Each row below holds a small network's activations on one input, seen along a few directions.
Each table varies a few parts of the input and shows all the possible inputs, shuffled.
Descriptions start from the smaller parts, as in this example, which fits no table here: one of 8 places around a ring, together with either a single point or one of 11 places along a line or (one of 3 separate values, together with one of 4 places along a line).
Shared parts are said once, and a part with two or three values counts as separate values.

Other details of the inputs vary at random and push rows far along three fixed directions, the same in every table; ignore that.

Table:
r1: [ 12  31  40  18 -32   1 -53   8  24  15  51   0  20]
r2: [-30  -8  37 -27   8   5  -6  11  -9  -6  25  -6  20]
r3: [-20 -66 -30  11  -5   9  21  -9  -6  12 -26  18 -14]
r4: [ 46 -12 -27  35  14  -1 -45 -49 -31  51  -7  38   1]
r5: [ 11 -46 -17  37  24 -30  -7 -44 -24   7 -43  12 -30]
r6: [-24 -15  15 -10 -24  28 -12  13  -9 -25  -6   7   9]
r7: [-35 -20  12 -31 -36   5  19  30  20 -28   3 -43   0]
r8: [  0  -1 -23 -34  -2 -23  23  30  26  -1   3 -30   3]
r9: [ 16  10  13  50 -15   6 -48  -4   6  -5  13  34  -5]
r10: [ 13  58 -37   0  29 -36   3   8   7 -30 -36 -28 -10]
r11: [ 10  41  10 -56   0   2  22  38  29   9  21 -36  -3]
r12: [ 33  18 -21 -27   8 -14  30  16  16   7 -14 -40 -29]
r13: [-45 -68  23  41 -42  36  -7 -10  -7   2  -1  29 -11]
r14: [ 44  12 -24 -14  36 -54 -20 -36 -12   5 -38 -37 -11]
r15: [-22  36  -9 -29   6  -6   8   1 -13  -7 -17 -34  12]
r16: [ 18  11  11 -16   4  29   0   2  -8  28  15   7  -7]
r17: [ 46  21 -26  -9  46 -47 -20 -20 -25 -18 -41 -10  -9]
r18: [-33 -35 -18  40  -5   1  17 -28 -20   9 -44   4 -17]
r19: [ 31  45   9  18   6  -9 -41  28  12  18  51  41  26]
r20: [-22 -19   0 -50   1  44  47  31  -8 -10 -18  -5 -12]
r21: [  3  11  34  28 -15  19   1  31  28  25  49  34 -14]
r22: [-18 -33  23  27  -4  57  10  13   2  19  14  45 -18]
r23: [ 18 -33  -7  17  22 -12   8 -57 -27 -13 -18  19   1]
r24: [ 29  29  -8  -3   0 -11   4   5  18  -9  44  23  27]
r25: [-29 -33 -19 -54  -7   8  29  14   8   7 -13 -27   9]
r26: [-28 -36  12  68 -19  11  -9 -36 -20  43  -6  16  -2]
r27: [ 73  54 -18  23  -2 -33 -34 -37   4 -24   7   6   5]
r28: [ 35  30  17  20  18 -52 -29   3  17   7  31 -17   3]
r29: [-30 -29 -29 -11   1   3  23 -38 -29  12 -66 -39  -5]
r30: [ 12  30  33  14 -25  10 -55   2   4   7  41  13  19]
r31: [-58  -6  -3 -27  -1  21  34  19 -17 -27 -31 -19  13]
r32: [ 23 -22 -12   0   1  29  38 -35 -17   4 -15  25 -16]
r33: [-34  47  10 -35  -9  -4  45  23  21 -46  22 -24  31]
r34: [  0  19  -2 -25  34 -32   4  25  12 -41  -7 -17  -7]
r35: [-48 -21  31  12 -15  39  -1  53  27   2  60  44  23]
Each input here is: one of 5 separate values, together with either a single point or one of 6 places around a ring.
Changing only the choice among 5 separate values turns r28 into r8. The same change can be made to r14. Which row results?
> r25
Change only the choice among 5 separate values in r16. List by row number the other rows that result.
> r2, r4, r15, r30
Change only the place on the ring of 6 in r1. List by row number the other rows that result.
> r6, r7, r9, r13, r30
Which other rows agree with r26 in the choice among 5 separate values? List them by row number.
> r10, r15, r18, r29, r31, r33

Table:
r36: [-20 -12  23  12 -14  13 -16  -8  -6   3  16  11  14]
r37: [ 22 -54 -36  31  15   6  -9 -63 -45  31 -59  20 -19]
r38: [-12  -8  25  15  -7  28  -2  18   5  16  30  31   1]
r39: [-37  11  11 -44  -9 -15  19  39  25 -40  12 -40  12]
r40: [-53 -46  21  19 -18  19   4  -6  -9   5  -1   8   3]
r41: [-51 -32  69  31 -37  68  -7  37  15  25  76  58  19]
r42: [ 42  61 -22  -8  15 -38 -13  -2   8 -23 -11 -24   0]
r43: [ 21  63   1 -19  14 -48 -19  21  20 -20  16 -36  13]
r44: [ 48  33 -52  -8  35 -62  -3 -23  -6 -23 -53 -36 -14]
r45: [ 11  69  -4 -27   5 -43   0  42  37 -38  19 -39  11]
r46: [-36 -55 -26 -53  -6  32  61   3 -10 -14 -49 -31 -16]
r47: [-68 -47   7 -80 -14  40  67  50  11 -38 -10 -23  -4]
r48: [ 17 -45 -33  29   8   0  -9 -69 -46  10 -62  17 -20]
r49: [ 31  69   3 -47   5 -28   7  50  40 -19  37 -31   9]
r50: [-21 -38  -6  32  -4   7  -1 -27 -17   8 -22  15  -6]
r51: [-10   7  23  18 -10  -7 -16  12  13  -6  29  11  12]
r52: [ 16  47  -3 -42   4 -13  19  46  30 -24  17 -25   0]
r53: [ 47  37  10  74   7 -30 -69 -36  -8  37  19  27   3]
r54: [ 49  41 -60 -18  29 -51   5 -20  -6 -31 -59 -37 -21]
r55: [-17  10   4 -61  -5   9  31  42  28 -19  17 -30   6]
r56: [ 39  18  17  46   7   1 -34  -7   3  33  39  43   2]
r57: [ 37  11 -47 -29  20 -27   5 -16  -9 -12 -46 -28 -14]
r58: [-22  24  17 -53 -13  13  28  55  34 -15  32 -26   9]
r59: [ 44  37 -53 -14  25 -62  -6 -19  -4 -24 -57 -50 -21]
r60: [-14  48  52   4 -18   9 -21  54  34   9  82  18  29]
r61: [-83 -40  16 -68 -13  31  62  36   1 -47 -13 -32  15]
r62: [ 11  42  17  11  -5 -24 -29  13  14  -4  24 -13  11]
r63: [ 55  26  -7  44  10 -10 -34 -26  -3  42  14  27  -8]
r64: [-26  -7  53  52 -17  26 -28   7   6  16  63  51  27]
r65: [  4 -54 -20  36   1  -2 -20 -63 -41  19 -52  10 -17]
r66: [ 37 -11 -20  43   4   0 -29 -42 -23  31 -23  24 -12]
r67: [  7  41  -9 -47   7 -12  29  39  25 -19  11 -29   0]
r68: [-31 -55 -45 -52  13  -1  47 -31 -38 -29 -91 -46 -16]
r69: [ 48  33  11  36   4  -8 -36  -2  12  24  41  36  -1]
r70: [-44 -15  56  37 -22  17 -21  17  13  12  59  26  26]
r71: [ 39  46  24  40   0  -1 -42   5  20  41  57  31   8]
r72: [-60 -61  18 -20 -19  53  44  18  -6   2  -2  13  -3]
r73: [  7 -38 -10  56   2  13 -20 -62 -40  27 -33  35 -10]
r74: [ 19 -41 -10  33  -1  19  -7 -39 -22  31 -13  34 -14]
r75: [ -6  59  19 -23  -2 -20  -8  35  22 -20  33 -24  19]
r76: [ 32 -54 -42  24  18   6   5 -65 -42  35 -62  14 -28]
r77: [-68 -81 -10 -64  -7  49  71  10 -11 -13 -41 -27  -6]
r78: [-34 -62   1  -6 -16  46  34  -6 -14   9 -18  11 -10]
r79: [-13 -16  19  36 -16  17 -24 -20 -15  17   8  20   9]
r80: [-17 -21  47  40 -18  39 -13   8   5  36  62  52  16]
r81: [-27 -52   8  -1  -2  37  19  -1 -13  10  -5  23  -5]
r82: [ 45  62 -31  -1  24 -50 -12  -4   6 -19 -16 -17  -7]
r83: [ 42  50 -29 -11  21 -45  -9  -2  10 -30 -15 -22  -3]
Changing only one part turns r73 into r42. The same change can be made to r63. Which row results?
> r46
What is each input in this table made of?
> one of 4 separate values, together with either a single point or one of 5 places along a line or one of 6 places around a ring
Start at r53 and move only the place on the ring of 6, one step at a time. The first step leads to r75. Which rows follow, in order?
> r73, r82, r50, r40
Which other rows agree with r56 in the choice among 4 separate values? List them by row number.
> r37, r43, r44, r61, r64, r68, r70, r76, r77, r80, r81
Which other rows agree with r36 in the choice among 4 separate values? List them by row number.
> r39, r47, r48, r49, r51, r55, r57, r65, r69, r74, r83

Table:
r84: [ 54  44 -46 -21  37 -25  20 -13 -13 -16 -40  -2 -11]
r85: [ 46  89 -51 -55  25 -73   4  14  20 -16 -37 -92 -13]
r86: [ 21  -5  15  10  -2  -9 -25   9  11  14  30  15   0]
r87: [-89 -66   7 -24 -18  40  43 -10 -27 -57 -47  -3  13]
r88: [-43 -38  64  52 -56  67 -22  10  15  43  67  49   7]
r89: [ 27  46  21  63   2   5 -25  17  20  35  53  45  -5]
r90: [-47   0   3 -92 -11  17  48  27   5 -41  -7 -52  17]
r91: [ 65  75  27  53  12 -27 -80 -31  -6  45  52  24  27]
r92: [-75 -24  13   2 -27  11  29  24   4 -40 -21 -16   4]
r93: [  7  43  28  10 -23  -4 -21  25  30  18  46 -13  12]
r94: [  4   5 -35 -60  37 -28  58  29  15 -40 -26 -34 -17]
r95: [  9 -60 -33 -10  18 -15   7 -48 -27  12 -56 -18 -21]
r96: [ 86  48 -48  -4  42 -57 -19  -2  15  -4 -11  -7 -18]
r97: [ 28 -72 -41  47  12  40 -10 -83 -65  35 -67  57 -26]
r98: [-77 -65   8  -9 -11   6  30  11  -7 -48 -17 -11   7]
r99: [-34 -10  55 -15 -33  51   2  28   6  -4  54  23  29]
r100: [ 24 -72 -20  62  18 -14 -37 -90 -52  65 -49  26 -18]
r101: [ -7  62  34  -8 -23  11  -3  82  56  -1  76   9  14]
Changing only one part turns r86 into r99. The same change can be made to r94. Which row results?
> r84
What is each input in this table made of?
> one of 3 separate values, together with either a single point or one of 5 places along a line
Change only the choice among 3 separate values in r100. List by row number the other rows that result.
> r85, r91
Which other rows agree with r92 in the choice among 3 separate values? List them by row number.
> r85, r88, r89, r93, r101
